A small network was trained on invented records. Each row is its activation on one of them, seen along a few directions.
Records have a field called MELEN. Each example row is followed by its value.
Records without MELEN are marked absent.
Other fields move the rows too, some of them a lot.
[ 38 -13  19   5  11   4  -6 -27   2 -14 -19 -32  20  16 -93 -38 -12  18] : periz
[-26  21  -4   1 -15  -9   4  24  30 -11   2 -12 -16  15  44   3  19   7] : goro
[-14  15  -8 -11 -19  29 -16 -11  12   5   7  -2   6  -4  36   3  19 -34] : dema
[ 15 -14  11  23   8  -1 -13  20 -12  -5 -18   5  25 -11 -13 -26   0 -20] : nazep
[-20   9   3  -1  23   4 -26  12 -12  21 -11   0   9 -37  -2  43  29  10] : absent
[-40  -3 -10   8  49  30   9 -13  13  29 -28  -3   3 -14 -77 -10  -7  14] : absent
[ 11  27  27 -25  29  18  49 -13  -3   5  35  -2   5 -38  73   3 -10  18] : goro
[ -7   8   6  -7  18   5 -23  20 -15  17 -16   1  17 -34 -16  45  31  13] : absent
[  41  -20  -23   -7   33    1   -1  -50   10   31  -32   13   39   52
 -104  -50  -47    3] : dema
[-26 -18   4 -12   2  -7   5 -13  10 -11   7   5  33  25  -5  -8 -19   0] : git
[-18  54 -18 -13 -37   6   1  17 -14 -27 -17  11 -29 -11  37  21  30 -16] : git
[-21  64 -12 -24 -23   2  20  35 -26  17  26 -15 -75 -23 107  75  50 -23] : goro
[  4  -4  11   5  -1 -34 -15 -10 -29  21   0  -7   4   2  14   9  -2   5] : pera
[-17  49   4  -4 -35 -13   3   8 -14  10  15 -30 -34 -37  73  36  10  -8] : goro
[-13 -45 -22   6 -16  18   4 -20  -5 -20  23  -3  -3   9 -20 -14  20   8] : periz
[  3  40  -3  -7 -37 -14  -1  42 -13  -4   3  -1  18 -42  69  30  12 -27] : pera
[  9 -29 -22  12  19 -10  16 -11  45  -3   6  19  40  54 -43 -21 -26  -6] : nazep
[-29  12  -3 -17 -34  -2 -11   3   9   1  15   2   7  -8  69  19   5 -15] : pera
[-20 -15  -5   4 -14   5   6 -30  19 -24   2   4   3   8 -42 -32  -1   1] : periz
[ 10  15 -11   8 -28  14  -9 -10  -3 -14   8 -31 -31 -29  -6  -9  -3   9] : periz
[ 52 -40   4   4  47 -16  35 -18  28  34   4  30  24  41 -72 -41 -39  19] : nazep
[ 26 -24  20  24  18  -4  -1   7  -1  -7  -8  12  42  -1 -41 -23   5 -22] : nazep
[  1   2  -9  23 -26  24  -9  16 -24 -14 -15   1 -16 -27  17  -6  22 -26] : dema
[-22  25  -9  -3 -11  14 -18  37 -21  14 -11   9 -20 -65  43  68  24  -1] : absent
[  1  15  17  -3  -9 -19 -24  28 -23   1   3   4  20 -19  56  19  40 -17] : pera
[ 35 -22  -1  10   7   0 -10 -17 -26  18 -32  -2  10  13 -28  -7 -15  -6] : dema
[ -5 -25  29   7  15 -10   8   7   4 -10  -6  -9  14   2 -40 -29   9 -12] : git
[-13 -32   3 -24  42  -4   0  25 -14 -33  -8  15  13  38 -30 -14 -19   7] : git

Which value of MELEN does each new row have?
[ -7 -47   1  -3  -3  19  12 -12  20  -4   8   9  -2   6 -31 -26  -7 -17] : periz
[ 13 -23   6   1  15 -14   3 -30   0  11   4   1  45  24 -10  -2 -47  23] : pera
[   9  -31   18   -3   10   43   14  -30    7   26    3   21   43   79
 -109  -34  -68   25] : dema
[-16   3   0   4  -5 -24  -4  16 -21   9  23  23  24 -18  52  11  15  -8] : pera
[ 15 -11   0  32  30 -11   3 -12  18  14  17  32  -8  32 -19  -6 -25   7] : nazep
[-35  18 -13 -12 -12  18 -13  23   0  26   4  13 -33 -64  49  66  23  -7] : absent
[-18 -42  -4  16   1  20   0 -29   8   1   4  17   4  18 -34 -29  -5 -20] : dema
[ 28   4  13  11   0  -1  -4  -3  32  12  -8  30 -40  18   7  10  -4 -10] : nazep
[-21 -41 -15 -12  20   3  -1 -15   4  26 -10  11  20  -6 -39  36  -3  20] : absent
[  0  50  -9  15 -23 -11   2  29   2  -8   4 -38 -48 -12  59  30  16  10] : goro
[ 25  40   8   5   7  -8  13  -1 -12  15  14  19  16 -37  18   1 -29 -13] : nazep
[-42  -3  -8  -5   7   3 -13  -7   1  21   6  26 -10 -30   2  51  15  11] : absent
[ -1  22   3   2 -11 -14 -10  16   5  -3  17 -11 -59   5  53  27  35  20] : goro
[ 41 -50  13   8  13   1   7 -15  -8   5 -34 -21   9  19 -95 -43 -28  15] : periz
